Each row below holds a small network's activations on one input, seen along a few directions.
In each table, some parts of the input vary, and every possible input appears once, in random order.
A made-up example of a description, with smaller parts first: one of 5 places around a ring, together with either a single point or one of 9 places along a line or (one of 3 separate values, together with one of 6 places along a line).
Shared parts are said once, and a part with two or three values counts as separate values.
In the rows, zero is written as 128.

Other details of the inputs shift rows strongly along three fixed directions, in all tables alike. That doesn't count.

Table:
R1: [134  95 115  85  92 183 129 117 137 144 140 143 153]
R2: [142 166 113 135 164  99 113 147 147 121 109 149 154]
R3: [140 159 106 135 171  97 119 140 143 120 126 130 144]
R4: [133 151 118 143 178 102 132 137 154 134 114 150 137]
R5: [ 70 100 183 135 107 123 118 115  97 119 134  66  97]
R6: [184 138  84 132 116 154 165 139 152 121 131 188 131]
R7: [102 141 167 173 128  94 129 144 105  94 112 100  94]
R8: [123 135 151 187 124  93 123 144  95  98 111 119 101]
R9: [ 95 117 145  83 149 127 128 110 149 152 140  99 127]
R10: [111 140 180 168 125  87 135 144 108 107 101 113  76]
R11: [103 122 135  93 138 128  98 118 135 145 129 109 156]
R12: [137 159 122 133 175  98 125 140 152 133 113 147 135]
R13: [ 90 113 144  92 147 135 115 119 146 149 129 108 148]
R14: [121 154 112 137 184 101 137 130 154 125 136 122 133]
R15: [129 162 114 130 179  97 131 132 152 123 134 120 130]
R16: [130 157 122 131 167 106 146 147 161 120 115 145 129]
R17: [ 53  90 207 129 111 117 104 117  98 136 112  69 101]
R18: [ 99 117 144  87 145 130 110 116 142 152 131 107 141]
R19: [192 130 115 182  56 142 136 148  85  88 118 165 103]
R20: [103 132 176 177 132  88 141 138 111 112 103 114  78]
R21: [113  78 171 118  54 160 135 106  92 135 138 103  87]
R22: [111 128 126  95 138 133 123 117 140 133 148  98 136]
R23: [105 116 123 103 141 134 113 119 135 133 142 103 153]
R24: [190 143  78 135 111 146 130 135 134 126 127 189 151]
R25: [141 157 107 147 166 103 122 144 147 123 112 157 154]
R26: [ 95 116 134  99 140 132 104 119 137 143 129 111 161]
R27: [111 118 122  99 144 127 109 111 130 143 147  99 144]
R28: [ 95 117 127  99 149 134 126 110 142 138 151  95 137]
R29: [138 163 124 129 169 101 124 148 154 126 109 147 140]
R30: [192 151  76 129 111 151 150 141 143 109 142 171 138]
R31: [110 126 126  96 141 132 123 114 140 136 150  98 135]
R32: [129 146 154 201 124  92 130 146  83 119  94 134  92]
R33: [154 101 109  85  83 182 128 117 132 145 142 151 146]
R34: [170 130 118 185  77 147 164 134  84 110 131 150  80]
R35: [143  97 107  90  88 173 113 104 121 151 147 140 153]
R36: [114 137 179 178 129  84 119 141  98 115  96 120  85]
R37: [ 95 117 135  97 139 133 104 121 138 141 128 111 162]
R38: [187 143  65 144 124 153 154 132 125 134 142 171 137]
R39: [138 153 108 149 171 100 122 138 146 130 116 155 151]
R40: [ 97 121 145  81 144 130 128 118 151 146 137 101 131]
R41: [169 108  87 102  82 181 144 108 127 133 164 146 133]
R42: [143 112 150 171  82 136 135 137  98 114 109 150  98]
R43: [140  84 140 143  36 173 125 124  79 106 134 123 113]
R44: [ 99 123 145  80 142 131 128 121 151 144 135 102 132]
R45: [125  92 114  84 107 183 138  99 123 172 147 126 138]
R46: [126  87 146 135  48 172 136 117  89 112 143 111 102]
R47: [141 158 105 136 173  96 120 138 142 122 128 131 142]
R48: [139 162 109 131 169  98 118 144 145 115 123 128 148]
R49: [182 139  85 130 115 155 164 141 153 119 129 187 132]
R50: [140 162 110 142 180 105 165 133 151 141 121 146 116]
R51: [ 93 112 134 101 145 130 105 113 136 149 133 110 157]
R52: [128 144 164 186 113  88 110 148  92 102  93 132 101]
R53: [101 111 123 105 148 130 114 111 133 142 147  99 149]
R54: [141 115 149 165  83 135 152 135 106 111 116 143  86]
R55: [153  98  94 105  86 179 130 115 121 130 154 141 152]
Description of these inputs: one of 5 places around a ring, together with either a single point or (one of 2 separate values, together with one of 5 places along a line).
- Changing only the place on the ring of 5 turns R8 into R51. The same change can be made to R3. Which row results? => R52
- Which other rows does R31 become when the choice among 2 separate values takes its other values? List them by row number. => R5
- Which other rows does R43 become when the place on the ring of 5 takes its other values? List them by row number. => R1, R7, R16, R37
- Start at R41 and move only the place on the line of 5, one step at a time. The first step leads to R15. Which rows follow, in order? => R31, R22, R30

Table:
R56: [113  88 117  33 104 191 129 101 159 168 157 121 158]
R57: [142 149 130 161 147 112 156 145 138 124 107 159 106]
R58: [151 156 135 151 139 109 149 149 139 118 105 157 108]
R59: [101 144  96  51 222 130 137 115 207 173 143 129 182]
R60: [ 63 126 169 115 155  96  98 118 116 129 136  50 123]
R61: [ 59 115 189 106 153  99 115 121 140 138 114  80 112]
R62: [148 159 115 161 145 101 131 141 119 108 127 128 118]
R63: [149 145 119 175 126  91  47 163  95 102  83 161 191]
R64: [201 119  40  99  94 191 148 114 145 132 172 176 160]
R65: [155  83 151 149  35 174 158 118  87 125 125 150  76]
R66: [148 149 134 156 141 107 149 147 143 116 107 161 106]
R67: [119  87 112  40 111 193 142  91 152 180 161 120 147]
R68: [145 153 117 164 143  99 128 141 125 100 127 132 120]
R69: [145  93 144 143  31 167 123 123  71 100 140 113 103]
R70: [138 153 117 167 143 104 129 145 124  98 121 129 128]
R71: [151 155 132 153 143 109 152 146 137 123 107 157 104]
R72: [148 159 112 162 148 100 134 138 117 113 129 128 114]
R73: [141  88 133 157  42 170 139 114  68 117 146 119  94]
R74: [ 53 116 188 111 156 104 119 123 137 142 112  79 116]
R75: [150  88 160 153  22 158  62 136  69 123  82 178 158]
R76: [122  84  94  54 110 186 123  82 137 162 186 100 161]
R77: [ 59 119 171 117 153  93  96 117 121 121 135  53 125]
R78: [138 153 113 169 150 104 135 140 120 109 127 130 120]
R79: [138 153 115 168 146 104 132 143 122 104 124 130 124]
R80: [ 61 115 186 109 161 100 121 116 136 148 120  80 104]
R81: [188 177  38 104 209 136 175 136 207 154 135 207 171]
- What is each input in this table made of? => one of 2 separate values, together with either a single point or (one of 3 separate values, together with one of 4 places along a line)
- Changing only the choice among 2 separate values turns R75 into R63. The same change can be made to R66. Which row results? => R68
- Start at R69 and move only the place on the line of 4, one step at a time. The first step leads to R60. Which rows follow, in order? => R62, R72

Table:
R82: [119  98 122  35 122 184 150 107 177 163 145 128 139]
R83: [134 109  85  75 127 173 121  98 143 153 168 113 167]
R84: [ 71 163 159 149 214  54 109 134 136 126 120  69 125]
R85: [190 159  94 194 121 118 155 152 114  92 120 175 109]
R86: [123 105 105  63 122 168 119 112 158 156 143 137 173]
R87: [196 165  93 188 114 114 138 156 112  84 120 171 117]
R88: [116 102 112  63 136 181 156  97 160 184 146 142 139]
R89: [ 61 158 174 146 215  54  99 139 148 137  92  90 130]
R90: [189 159 101 181 127 121 190 145 129 107 125 179  77]
R91: [135 112  89  71 122 169 120 103 146 141 167 115 166]
R92: [ 97  79 179 130  62 144 100 118  72 134 118 104 108]
R93: [168 148 113 176 103 123 147 145 115  92 124 152 108]
R94: [165 141 124 177 102 122 131 147 111 113 100 173 120]
R95: [128 108 106  68 120 166 115 113 154 153 140 137 174]
R96: [190 160 111 173 108 114 130 166 125  90  99 194 127]
R97: [172 148 103 190 107 118 134 138  95 108 122 151 112]
R98: [100 162 105  66 240 100 155 118 204 157 153 104 139]
R99: [ 96  81 172 145  63 149 128 113  74 120 142  84  89]
R100: [104 158 101  64 215 102 111 136 197 145 128 136 187]
R101: [ 66 161 169 131 208  49  83 140 143 130  94  89 140]
R102: [ 99  83 175 139  59 150 126 116  80 112 141  83  90]
R103: [189 160 114 177 107 115 136 166 127  87  95 193 123]
R104: [109 113 155 142  95 127 120 122  96 109 133  92 105]
R105: [ 86 154 170 143 187  74 120 148 138 103 124  76 123]
R106: [104 110 151 158 102 126 127 117  88 125 133  96 101]
R107: [123  82 112  58  84 197 129  98 140 135 174 104 148]
R108: [ 95  80 190 132  59 149 115 122  88 125 115 102 101]
R109: [103 164  92  81 238  93 107 118 179 157 156  97 189]
R110: [ 94  78 181 141  66 145 107 116  69 140 116 105 104]
R111: [182 149 105 191 122 121 147 153 118 114 100 201 117]
R112: [191 145  51 131 138 153 144 128 141 137 154 171 162]
R113: [160 140 130 178 107 110 117 148  98 109  98 166 119]
R114: [131 105  95  78 128 165 105 104 140 172 142 136 177]
R115: [ 86 161 145 161 202  64 117 131 124 127 119  89 121]
R116: [ 87  79 201 124  68 155 146 109  96 150 119  97  76]
R117: [ 97 168 166 148 190  60 154 144 156 108 116  93  77]
R118: [ 91  79 166 145  67 149 127 109  69 131 144  86  89]
R119: [188 158 123 173 119 122 179 160 140 110  97 198  87]
R120: [129  86 107  57  82 192 115  98 129 134 173 103 155]
R121: [195 141  53 117 131 159 134 130 154 153 135 201 180]
R122: [121 102  99  77 130 167 120 106 147 172 145 141 171]
R123: [ 87 165 154 161 204  65 158 128 143 138 116  96  80]
R124: [ 97 102 171 139  99 131 116 123 109 136 110 108 111]
R125: [105  88 175 132  54 149 115 119  78 102 140  82  95]
R126: [ 67 163 172 125 203  49  82 144 147 121  94  88 139]
R127: [210 159  48 109 133 157 154 154 184 121 129 221 175]
R128: [137 115  91  63 117 167 112 106 148 133 168 114 167]
R129: [159 143 137 178 102 111 122 153 105  98  94 164 115]
- What is each input in this table made of? => one of 2 separate values, together with one of 4 places along a line, together with either a single point or one of 5 places along a line
- Changing only the place on the line of 4 turns R98 into R117. The same change can be made to R129. Which row results? => R96
- Changing only the place on the line of 4 turns R85 into R106. The same change can be made to R113. Which row results? => R114
- Which other rows agree with R120 in the place on the line of 4 and the choice among 2 separate values? List them by row number. => R105, R107, R117, R125, R128
- Start at R101 and move only the place on the line of 5, one step at a time. The first step leads to R129. Which rows follow, in order? => R95, R86, R108
- Which other rows does R125 become when the place on the line of 4 takes its other values? List them by row number. => R84, R104, R115
- Which other rows agree with R100 in the place on the line of 4 and the choice among 2 separate values? List them by row number. => R82, R96, R103, R126, R127
- Which other rows does R101 become when the choice among 2 separate values takes its other values? List them by row number. => R87
- Start at R114 and move only the place on the line of 5, one step at a time. The first step leads to R121. Which rows follow, in order? => R110, R122, R111
